Each row below holds a small network's activations on one input, seen along a few directions.
Each table varies a few parts of the input and shows all the possible inputs, shuffled.
Descriptions start from the smaller parts, as in this example, which fits no table here: one of 5 places around a ring, together with either a single point or (one of 2 separate values, together with one of 4 places along a line) or one of 11 places along a line.
Shared parts are said once, and a part with two or three values counts as separate values.

Other details of the inputs vary at random and push rows far along two fixed directions, the same in every table; ignore that.

A family of inputs:
R1: [ 51 -26  20 -46  -4  25 -22  -7  18  42   3]
R2: [ 13  -5 -25 -10  25 -37  -3  20 -12 -28  10]
R3: [-24  16  33  22 -35  39  11 -14   5  30 -12]
R4: [  2  -7 -29 -22  25 -29 -10   0 -28 -18  15]
R5: [-23   3  39  33 -29  35  14 -28   9  22 -14]
R6: [ 12  -4 -30 -16  18 -29  -8  11  -1 -46  31]
R7: [ 46 -19  18 -50   4  31 -19  -5  20  41   5]
R8: [ 11  -7 -37 -15  19 -29  -6  19 -14 -29   4]
R9: [ 56 -24   9 -35  -2  27 -17   8  32  27  -6]
R10: [-25  10  34  32 -28  35  11 -25  11  28 -12]
R11: [ 11  -7 -38 -13  25 -25  -6  16 -12 -30   6]
R12: [-16  20  23  32 -31  36  18  -2  23  18 -20]
R13: [ 60 -30  23 -30   2  20 -15  10  28  19  -1]
R14: [-15  17  22  30 -32  41  13   0  21  17 -21]
R15: [  0  -8 -14 -22  27 -43 -10   5 -26 -17  16]
R16: [ 54 -33  24 -45  -4  24 -19  -9  16  36   2]
R17: [-60  27 -10  60  -5 -28  23   7 -22 -42  -8]
R18: [ 58 -22  10 -35   0  22 -13   6  36  30  -6]
R19: [-13   3  48  30 -31  30   9 -17   2  22  -8]
R20: [ 12  -7 -27  -9  29 -30  -7  19 -13 -31  12]
R21: [ 14 -10 -18 -34  18 -30 -15  -5 -13 -28  41]
R22: [ 52 -30  32 -37   7  20 -19  -9  14  30   9]
R23: [-30  16  33  26 -27  38  13 -20  11  29 -12]
R24: [  9  -9 -27  -9  31 -33  -6  18  -9 -30  10]
R25: [-63  29  -2  53  -8 -30  23  -7 -40 -27   4]
R26: [  4  -1 -38 -17  23 -34  -8  19  -5 -21   2]
R27: [-23  18  34  23 -33  34  16 -17   9  33 -12]
R28: [  1  -9 -17 -18  31 -38  -9   3 -25 -18  19]
R29: [-10   8  27  40 -33  32  19  -9  20  10 -22]
R30: [-72  38 -17  52 -13 -27  23  -9 -39 -22  -1]
R31: [-25  10  37  27 -32  29   9 -22  10  29 -15]
R32: [  4   6 -42 -19  27 -21  -7  22  -9 -22   8]
R33: [ 47 -17  10 -42   4  22 -14  10  37  28  -8]
R34: [-80  41 -17  42  -8 -25  21  -3 -36 -22  -3]
R35: [  9   0 -42 -13  25 -24  -9  18 -10 -24   7]
R36: [-21  17  21  34 -24  39  16  -4  26  15 -20]
R37: [-71  32 -13  54 -13 -27  26 -12 -41 -29  -2]
R38: [  8  -8 -37 -13  27 -29  -5  14  -7 -29   5]
R39: [ -3  -8 -25 -25  23 -39  -9   1 -24 -16  10]
R40: [-19  12  22  42 -27  36  14  -9  25  13 -21]
R41: [  6  -7 -34 -15  23 -34  -5  16  -8 -28   1]
R42: [ 50 -25  19 -42   2  28 -21 -11  20  40   5]
Description of these inputs: one of 2 separate values, together with either a single point or (one of 4 places along a line, together with one of 5 places around a ring).
The inputs of R15 and R17 match in every part but the choice among 2 separate values. If R21 is changed in the same way as R15 into R17, which row does it become?
Answer: R6
Which other rows does R41 become when the choice among 2 separate values takes its other values? List them by row number.
Answer: R39
Which other rows does R12 become when the choice among 2 separate values takes its other values? List them by row number.
Answer: R27
Which other rows does R35 become when the place on the line of 4 takes its other values? List them by row number.
Answer: R11, R20, R32

A family of inputs:
R43: [-26  12  -5  30  -4   8  10   1   6   1 -21]
R44: [-20  22   2  26 -16   5  12  15   1   0 -11]
R45: [-17  20  13  29 -14  -2  15  13   4  -8  -7]
R46: [-14   2   0  35 -18  10   8  -8  -7 -17 -10]
R47: [ 16 -20  -3 -28  24 -29 -13  -2 -24  -6  22]
R48: [-15   4  10  36 -10  -4  15   4   0 -10 -21]
R49: [ 22  -1 -25 -23  12 -16 -11  17  -7 -23  21]
R50: [ 21 -14 -28 -18  19 -21  -9  19  -7  -6 -11]
R51: [-13  -2   9  38 -13   1  13  -4  -1 -17  -9]
R52: [ 16 -16 -12 -31  19 -19 -18  -6 -30  -6  22]
R53: [ 49 -28  58 -30 -17  51 -14 -15  28  71 -16]
R54: [-17  23  -4  25 -20  14  13   7  -4  -5  -4]
R55: [-26  18   0  23 -15  15   8  -5   7 -15   3]
R56: [-23  12 -12  29  -8  17  10  -7   2  -4 -13]
R57: [-26  18  10  24  -7   1  14   6  13  -8  -9]
R58: [-27   8  25  24  -6  -7  11  -8 -19   6  -7]
R59: [ 64 -33  38 -19 -25  65  -9 -11  42  50 -24]
R60: [ 51 -17  38 -30 -23  69  -9  -9  56  52 -11]
R61: [  8  -6  -6 -36  21 -33 -10   1  -9   4  14]
R62: [ 12 -10 -20 -32  20 -17 -13  -1 -32   5  12]
R63: [-33  14  11  14 -18   4   5 -25 -13   2  11]
R64: [-25  13   9  26 -10   6  13  -2  12 -15   3]
R65: [  3  -3 -17 -37  18 -26 -12   2 -13  11   9]
R66: [-15  15  13  32 -17   3  14   5   3 -15   5]
R67: [-30  21  -2  21 -10   8  11   8  10   0 -14]
R68: [ 19 -17 -21 -16  28 -20 -10   5   5 -20  12]
R69: [ 17 -12 -31 -19  24 -13 -14   2  -1 -21  12]
R70: [ 17 -11 -19 -18  30 -24  -8  12   6 -12  -1]
R71: [  9 -12  -7 -35  19 -29 -12  -7 -11  -4  27]
R72: [  5  -2 -23 -39  15 -18 -12  -7 -18   7  17]
Describe the family of inputs behind these rows.
Answer: one of 5 places around a ring, together with either one of 2 separate values or one of 4 places along a line
The inputs of R53 and R58 match in every part but the place on the ring of 5. If R67 is changed in the same way as R53 into R58, which row does it become?
Answer: R57
Which other rows does R55 become when the place on the line of 4 takes its other values? List them by row number.
Answer: R46, R49, R69
List by row number the other rows that have the place on the ring of 5 in common with R59.
Answer: R54, R56, R60, R62, R72
